These are the activations of a small neural network, seen along a few directions. Each row is one input.
Each table varies a few parts of the input and shows all the possible inputs, shuffled.
A made-up example of a description, with smaller parts first: values(3) and (point or ring(9) or (ring(5) and line(6))).
Shared parts are said once, and a part with two or three values counts as separate values.
In the rows, 128 means zero.

Other details of the inputs shift rows strongly along two fixed directions, in all tables alike. That doesn't count.

A family of inputs:
row 1: [156 140  57 139  79  90 159 122  85 175  94 129 170]
row 2: [ 71 192 222 211 175 105  80 107 149 122 206  69  77]
row 3: [179 128 108  84 114  96 192 112  71 127 116 187 142]
row 4: [ 80  94 147  74 136 127 128 123  90  81 165 121  77]
row 5: [103 183 226 212 172 125 117  87 180 172 219  98  82]
row 6: [167 207  38 199  96  36 206 132  99 161 141 124 159]
row 7: [120 173 137 139 135 143 132  95 144 122 112 133 155]
row 8: [153 121  74 135 102 112 134 167 110 145  86 137 160]
row 9: [135  85 108  79 126 141 100 163 102 117  84 136 141]
row 10: [143 140 174 115 133 153 154  75 151 128 145 170 133]
row 11: [227 205  70 219  93  63 201 152 132 202 102 149 187]
row 12: [173 210  47 212  83  92 195  97 151 181 114 136 189]
row 13: [120  87 107  42 111 182 135  97 112 107  73 163 154]
row 14: [ 73 185 223 199 184 155  78 137 214  97 196  89  73]
row 15: [ 92 107 173  72 158 127 102 117  86  59 153 128  94]
row 16: [141 234  91 240 108  52 159 128 122 193 140  98 162]
row 17: [ 80  71 161  69 165 136 108 165 119  58 152 130  78]
row 18: [135  81  83  88 115 109 150 163  95  92 109 151 130]
row 19: [ 66 178 214 197 178 154  89 139 220 101 209  90  71]
row 20: [200 218  32 228  74  90 188 147 165 176  85 141 200]
row 21: [188 125 107 122 122  91 196 146 109 124 109 174 141]
row 22: [139 166 134 168 151  79 127 155 122  99 135 126 120]
row 23: [118  85 106  73 114 160 118 108 101 151  84 123 148]
row 24: [141  76  97  80 104 170 129 130 159 108 105 151 131]
row 25: [157  77  48  85  99  99 166 162  96 104  98 158 144]
row 26: [123 176 151 203 146 126  96 156 168 155 141  87 130]
row 27: [165  64 144  66 122 167 123 132 136 144 104 156 131]
row 28: [152 147 133 126 132 148 114 130 158 103  91 147 143]
row 29: [ 82  99 169  80 146 144  85 114 101 110 132 112 100]
row 30: [ 83  75 147  92 127 170  98  99 126 141 133 102 106]
row 31: [ 94 125 150  82 143 117 118 130  81  79 142 131 102]
row 32: [147  40  81  70  98 172 115 148 123 142  95 136 148]
row 33: [146  96 131 102 132 161  88 142 128 126  84 125 140]
row 34: [124  72 208  69 150 193 112 111 173  84 152 165  89]
row 35: [109 109 114  62 126 111 142 130  73  92 124 142 114]
row 36: [121  61 122  70 126 177  95 154 130 127  94 127 131]
row 37: [ 84  99 172 148 143 137  90 156 149 121 180  96  76]
row 38: [ 97  96 148 147 139 130 103 155 155 126 181  99  90]
row 39: [117 157 136 208 129 128 110 154 176 167 164  83 117]
row 40: [147  88  64  97  93 144 144 104 105 177  93 124 160]
row 41: [117  76 112  51 106 181 136  91 117 108  90 158 142]
row 42: [168 197  91 190 116  99 136 103 118 182  89 115 185]
row 43: [ 82  75 176  67 166 141  93 159 110  53 142 130  75]
row 44: [ 70 197 204 219 177 121  88 103 173 155 193  61  98]
row 45: [ 88 189 154 231 145  83 127 112 159 166 220  67  89]
row 46: [134  67 162  51 132 156 128  95  88 128 131 167 110]
row 47: [172 132  94 137 112 108 118 153 103 136  77 138 162]
row 48: [163 143  99  96 111 146 141  86 110 118  63 167 188]
Each input here is: values(2) and line(4) and (point or line(5)).
- Changing only the line(4) part turns row 7 into row 29. The same change can be made to row 20. Which row results? => row 37
- Which other rows does row 20 become when the values(2) part takes its other values? List them by row number. => row 41
- A walk changes only the line(4) part. It starts at row 14 and steps to row 26. List the rest of the walk in order. => row 9, row 43
- Which other rows does row 34 become when the values(2) part takes its other values? List them by row number. => row 10
- List by row number the other rows that have the line(4) part and the values(2) part in common with row 25. => row 17, row 18, row 21, row 22, row 43

A family of inputs:
row 49: [137 155 128 144 128 121 125 111 119 142 113 127 145]
row 50: [ 97 126 181 110 159 128 117 117 120  95 163 127  90]
row 51: [109 148 150 167 141  92 131 129 118 138 177 103  98]
row 52: [182 115  99 127 104 142 159 130 150 155 101 162 161]
row 53: [163  96  58  90  97 101 159 141  72 136  83 151 158]
row 54: [130  42 143  63 125 185  88 141 130 133 102 133 121]
row 55: [124 170 125 188 126 107 130 125 135 171 145 100 135]
row 56: [128  67 118  49 113 167 139 103 110 115 109 161 127]
row 57: [ 63  80 216  76 170 185  63 108 144  75 161 108  71]
row 58: [132 147 127 127 130 113 139 127 116 110 130 138 129]
row 59: [130 197 108 205 120 108 157 127 175 145 152 120 141]
row 60: [115 112 167  98 143 146 107  97 113 126 124 130 123]
row 61: [131 223 122 245 127  94 160 119 187 157 177 105 134]
row 62: [ 96  93 164  84 146 170  86 120 132  90 122 123 109]
row 63: [118 128 113 138 121 136 114 132 138 142 119 106 134]
row 64: [162 185 151 194 147  91 147 151 149 139 150 133 126]
row 65: [ 84 118 175 103 158 146 105 137 139  76 155 125  91]
row 66: [171 159  67 127 101  97 166 139 101 126  82 158 173]
row 67: [118 122 107 136 127 107 132 153 119 115 138 115 120]
row 68: [188 147  67 104  96  90 179 116  71 149  70 170 183]
row 69: [102  74 185 111 155 139  95 166 141 100 172 114  68]
row 70: [116 151 127 167 126 125 115 128 143 152 144  99 125]
row 71: [ 98 119 183 123 148 148 127  91 145 127 181 121  89]
row 72: [125 204 136 222 131 103 154 112 179 152 183 108 123]
row 73: [149 122  84  95 108 143 128 133 113 119  62 148 170]
row 74: [ 70 133 171 158 160 121 102 151 155  97 189  91  75]
row 75: [209 103  75  91  98 139 138 141 106 153  30 174 195]
row 76: [102  31 111  19 116 191  91 132 107  98  77 139 126]
row 77: [150 108  73 107 105 103 147 147  93 129 102 139 145]
row 78: [142 164 111 171 114 106 140 117 119 182 127 112 153]
- Changing only one part turns row 67 into row 62. The same change can be made to row 51. Which row results? => row 60
- What is each input in this table made of? => values(5) and (point or line(5))
- Which other rows does row 75 become when the values(5) part takes its other values? List them by row number. => row 52, row 54, row 64, row 69
- List by row number the other rows that have the values(5) part in common with row 68. => row 50, row 58, row 64, row 65, row 66
